Each row below holds a small network's activations on one input, seen along a few directions.
In each table, some parts of the input vary, and every possible input appears once, in random order.
Descriptions start from the smaller parts, as in this example, which fits no table here: one of 4 places along a line, together with either a single point or one of 9 places around a ring or (one of 2 separate values, together with one of 5 places around a ring).
Shared parts are said once, and a part with two or three values counts as separate values.
In the rows, 128 means zero.

Other details of the inputs vary at random and push rows far along two fixed directions, the same in every table; ignore that.

A family of inputs:
row 1: [113 128 142 114 173 130 116 161  93 138  98 156  72]
row 2: [127 122 165 133 146 139 122 159 104 151 144 149  84]
row 3: [131 131  92 147 111 128 124 126 162 124 136 117 139]
row 4: [131 131  89 145 100 123 130 110 165 116 134 111 159]
row 5: [135 122  62 116 125 136 131 116 157 110  89  76 154]
row 6: [121 111  81 134 140 137 125 126 134 109  95 110 140]
row 7: [134 116 115 146 122 137 125 138 135 132 140 119 125]
row 8: [124 120 118 144 115 133 131 126 139 129 137 126 135]
row 9: [123 139 129 126 101 113 133  95 142 112 139 131 183]
row 10: [147 122  90 147 117 130 123 128 157 128 135 105 131]
row 11: [130 142 163 125 148 125 122 158 110 152 143 157  75]
row 12: [108 140 219  97 116 116 142  86  86 122 143 168 179]
row 13: [105 127 126  95 128 129 139 108 114 114  96 115 167]
row 14: [128 125 162 124 122 131 131 114 114 129 139 136 144]
row 15: [143 127 123 132 116 127 127 112 143 125 134 116 144]
row 16: [141 111  74 159 111 139 125 131 161 120 139  96 139]
row 17: [113 130 187 120 136 126 131 140  92 144 147 167 114]
row 18: [135 141 133 126 113 116 132 104 138 121 135 127 149]
row 19: [116 132 163 120 112 122 137  99 119 118 143 142 174]
row 20: [143 120 125 143 140 135 120 158 130 151 134 129  73]
row 21: [140 130 133 129 118 125 128 110 138 123 137 120 148]
row 22: [127 136  62 114 132 130 130 126 155 115  90  86 140]
row 23: [132 123 139 107 155 126 125 117 104 117  94 130 126]
row 24: [123 110  89 128 166 155 119 194 118 154  96 109  50]
row 25: [127 149 189 106 128 113 133 110 103 133 140 158 134]
row 26: [132 120 129 137 113 132 132 111 134 123 135 117 151]
row 27: [148 119  88 148 112 128 127 120 162 119 132  97 140]
row 28: [120 139 155 127 130 124 125 138 121 138 143 153 115]
row 29: [130 125 106 128 179 136 113 177 112 143  95 136  46]
row 30: [129 142 169 121 144 120 125 151 102 149 145 161  81]
row 31: [131 110  83 129 133 136 127 106 137  97  94  96 165]
row 32: [111 133  97 108 145 132 126 149 128 132  95 114 111]
row 33: [133 112  56 165 102 136 130 129 176 114 135  92 149]
row 34: [145 118 114 150 148 139 115 179 129 157 140 131  51]
row 35: [121 155 210  91 119 101 140  84  94 121 143 164 174]
row 36: [128 122 148 127 109 125 136  98 126 113 138 122 170]
row 37: [130 145 164 113 114 108 137  96 122 116 137 139 161]
row 38: [129 126 110 153 142 135 118 185 136 154 139 140  54]
row 39: [116 127 173 125 133 129 131 140 100 141 147 160 111]
row 40: [122 140 146 122 108 114 134 104 129 118 143 142 164]
Description of these inputs: one of 5 places around a ring, together with either one of 2 separate values or one of 6 places around a ring.
Change only the place on the ring of 5 in row 9. List by row number the other rows that result.
Answer: row 7, row 10, row 17, row 35

A family of inputs:
row 41: [125 114 144 155 152 147 116 195 113 176 152 153  36]
row 42: [137 124 157 138 121 127 129 114 121 123 151 138 148]
row 43: [146 167  96 134  91 102 133  94 187 114 152 115 168]
row 44: [134 171 106  96 104  86 137  67 161  96 111 113 200]
row 45: [122 121 147 111 162 136 126 163  89 146 110 142  68]
row 46: [128 114  89 133 157 149 120 180 130 146 107 110  68]
row 47: [ 99 134 194  93 159 126 128 145  68 138 110 176 101]
row 48: [145 111  48 148 129 134 125 115 162 108 104  79 153]
row 49: [124 128 190 117 112 116 145  96 104 123 150 148 163]
row 50: [123 118 143 121 169 141 118 167  99 149 104 144  58]
row 51: [129 111  54 184 116 146 116 168 174 132 144 108 101]
row 52: [153 102  39 178  97 142 121 126 194 114 139  81 145]
row 53: [115 138 225  98 109 117 141  89  87 124 152 157 179]
row 54: [113 137 160  84 115 122 138  74 103 103 107 130 204]
What is each input in this table made of?
Answer: one of 2 separate values, together with either a single point or one of 6 places along a line
Changing only the choice among 2 separate values turns row 48 into row 42. The same change can be made to row 50. Which row results?
Answer: row 52
Change only the choice among 2 separate values in row 44. List by row number the other rows that result.
Answer: row 43

A family of inputs:
row 55: [149 124 156 152 131 140 129 183 137 166 166 130  42]
row 56: [154 117 136 169 135 122 119 165 124 163 157 161  40]
row 57: [116  99  71 159  97 142 139  96 163  93 126  88 207]
row 58: [141 147 157 132 127 109 124 127 114 116 168 152 137]
row 59: [124 144 215  77 135 115 136  76  70 114  99 142 166]
row 60: [135 107 108 111 109 127 136  73 139  96 111  89 222]
row 61: [ 91 168 191  68 103  95 146 106 102 136 131 160 168]
row 62: [121  99  75 152 121 160 132 135 135 124 130  94 136]
row 63: [133 146  72 125 137 123 130 129 161 114 108 113 123]
row 64: [119 113 188 100 134 137 139 113  74 128 122 145 157]
row 65: [119 148  69 141 146 122 122 165 153 134 114 123  88]
row 66: [134 151 166 134 115 130 116 120 143 156 165 156 130]
row 67: [119  89  44 182  99 150 120 131 184  99 118  98 157]
row 68: [135 128 129 119 180 131 110 172 109 155 102 127  39]
row 69: [130 142 142  99 151 118 123 128 113 126 103 140 108]
What is each input in this table made of?
Answer: either one of 4 separate values or one of 11 places along a line

A family of inputs:
row 70: [135 140  82 139 170 136 110 210 137 168 110 126   6]
row 71: [116 157 199  83 174 119 126 169  74 165 116 175  43]
row 72: [150 127  91 108  98 119 137  53 163  85 102  69 226]
row 73: [169 130 112 175 122 130 114 166 161 160 183 125  71]
row 74: [107 128 100 135 155 140 118 194 123 160 110 139  51]
row 75: [157 148  97 167  62 103 136  81 205 111 175 108 184]
row 76: [122 118 194  96 141 125 139  88  75 113 112 144 166]
row 77: [115 109  71 140 114 141 131 108 154 100 109  95 184]
row 78: [147  96  58 153 124 148 126 121 152 109 105  74 150]
row 79: [120 106 212 102 175 145 128 171  49 159 115 160  52]
row 80: [113 122  67 150 167 147 110 221 135 165 112 134  14]
row 81: [120 110 221  98 179 145 128 166  42 161 118 168  56]
row 82: [142  93  82 164 182 157 107 213 118 153 108 123  12]
row 83: [115 168 205  77 158  97 129 123  81 132 113 179 106]
row 84: [135 142  62 122 116 121 131 121 172 114 106  84 142]
row 85: [125 119 116 173  85 137 130 129 157 128 190 126 160]
row 86: [157 122  61 145 155 135 108 155 154 126 103  98  81]
row 87: [ 86 150 211  63 112 104 151  74  83 110 114 157 207]
row 88: [138 148  48 132 125 118 124 125 177 111 105  97 129]
row 89: [113 129  45 139 119 129 126 135 168 114 105 106 142]
row 90: [154 106 113 187 117 143 119 170 146 152 186 126  80]
row 91: [136 105  97 135 133 138 129 112 128 106 106 103 151]
row 92: [ 88 129 226  81 131 128 144  88  63 118 114 166 185]
row 93: [112 110  70 142 118 138 129 113 153  96 106 101 180]
row 94: [175 117 125 183 116 133 113 149 161 157 176 127  73]
row 95: [134 110 101 178  48 132 139  60 188  93 177 101 243]
row 96: [133 152 209  68 133 101 137  53  85 101 109 148 199]
row 97: [151 159  87 160  76 105 133 109 196 121 186 112 166]
row 98: [159  93 128 194 114 145 118 156 147 152 179 130  77]
row 99: [155 127  78 115 110 125 131  72 163  96 103  74 198]
row 100: [ 88 158 208  69 123  95 144  71  82 103 113 175 204]
row 101: [106 156 220 126 114 112 134 150  94 160 196 204 109]
row 102: [ 94 123 197 101 158 136 130 144  66 138 117 173 110]
row 103: [ 93 127 207  78 120 128 148  74  76 105 115 150 211]
row 104: [134 148 203  72 131 103 137  54  89 103 109 141 197]
row 105: [133 131  94 175  65 121 133 108 189 122 179 123 170]
row 106: [136 138 215  90 183 126 117 157  59 163 112 169  50]
row 107: [114  95  70 149 136 160 124 171 143 135 110  96 103]
row 108: [138 143  55 137 144 126 119 159 165 132 108 105  79]
row 109: [108 130  88 117 118 130 134 126 144 120 109 112 152]
What is each input in this table made of?
Answer: one of 5 places around a ring, together with either one of 2 separate values or one of 6 places along a line
Changing only the place on the ring of 5 turns row 80 into row 108. The same change can be made to row 87. Which row results?
Answer: row 84
Changing only the place on the ring of 5 turns row 73 into row 85. The same change can be made to row 96. Which row results?
Answer: row 102
A walk changes only the place on the ring of 5. It starts at row 98 and steps to row 94. List the rest of the walk in order.
Answer: row 75, row 105, row 95
Change only the place on the ring of 5 in row 109. List by row number the other rows that result.
Answer: row 71, row 81, row 99, row 103

A family of inputs:
row 110: [126 129 107 148 133 133 123 171 135 147 146 132  82]
row 111: [129 133 101 137 109 123 134 127 148 121 144 117 147]
row 112: [124 147 195  83 155 112 130 121  80 138 109 160 107]
row 113: [129 141 165 102 159 120 125 142  99 141 106 149  79]
row 114: [143 131  78 125 130 122 125 120 155 112 102  95 134]
row 115: [119 112  70 129 130 141 127 126 145 111  94  94 150]
row 116: [125 121 203 122 138 126 128 123  84 134 144 166 123]
row 117: [137 138  78 153 111 124 122 130 177 127 136 114 124]
row 118: [122 114  39 133 114 140 131 102 167  90  93  72 193]
row 119: [116 111  74 130 135 144 124 136 139 120  94 102 133]
row 120: [106 126 126 102 113 125 140  73 126  92  92 114 209]
row 121: [138 104 113 164 144 146 115 169 127 148 140 135  70]
row 122: [124 118 200 130 145 129 126 135  85 143 141 173  97]
row 123: [122 157 190  99 110 102 136  81 117 117 143 156 183]
row 124: [132 124 148 128 115 133 134 114 124 129 142 122 149]
row 125: [127 121 177 127 138 138 126 151  99 158 142 150  87]
row 126: [146 138  51 151 101 124 125 114 190 111 140  91 165]
row 127: [112 117 118 115 160 144 125 159 104 134 101 127 100]
row 128: [125 127 203 108 137 131 133 135  84 148 148 155 112]
row 129: [129 121  85 162 135 137 119 191 150 154 141 125  56]
row 130: [138 139  91 154 138 133 114 170 153 149 143 128  74]
row 131: [131 119 158 128 121 126 133 102 112 113 144 137 165]
row 132: [136 117 127 137 111 134 130 121 140 128 139 112 143]
row 133: [127 151 176  81 136 106 136  84  97 110 108 138 168]
row 134: [113 146 164 106  80  99 150  50 134  93 138 136 233]
row 135: [143 104  94 172 149 150 112 186 133 148 143 127  55]
row 136: [128 131  81 144  86 119 138  95 172 106 137 102 189]
row 137: [139 106  95 167 136 153 118 184 148 159 136 116  51]
row 138: [125 149 201  79 165 113 131 129  70 138 113 162 101]
row 139: [129 149 133 125 107 114 129  99 146 122 140 135 161]
Changing only one part turns row 129 into row 111. The same change can be made to row 115. Which row results?
Answer: row 127
What is each input in this table made of?
Answer: one of 5 places along a line, together with either one of 2 separate values or one of 4 places along a line
Change only the choice among 2 separate values in row 120. List by row number the other rows that result.
Answer: row 113
A walk changes only the place on the line of 5. It starts at row 113 and steps to row 112. List the rest of the walk in order.
Answer: row 114, row 133, row 138
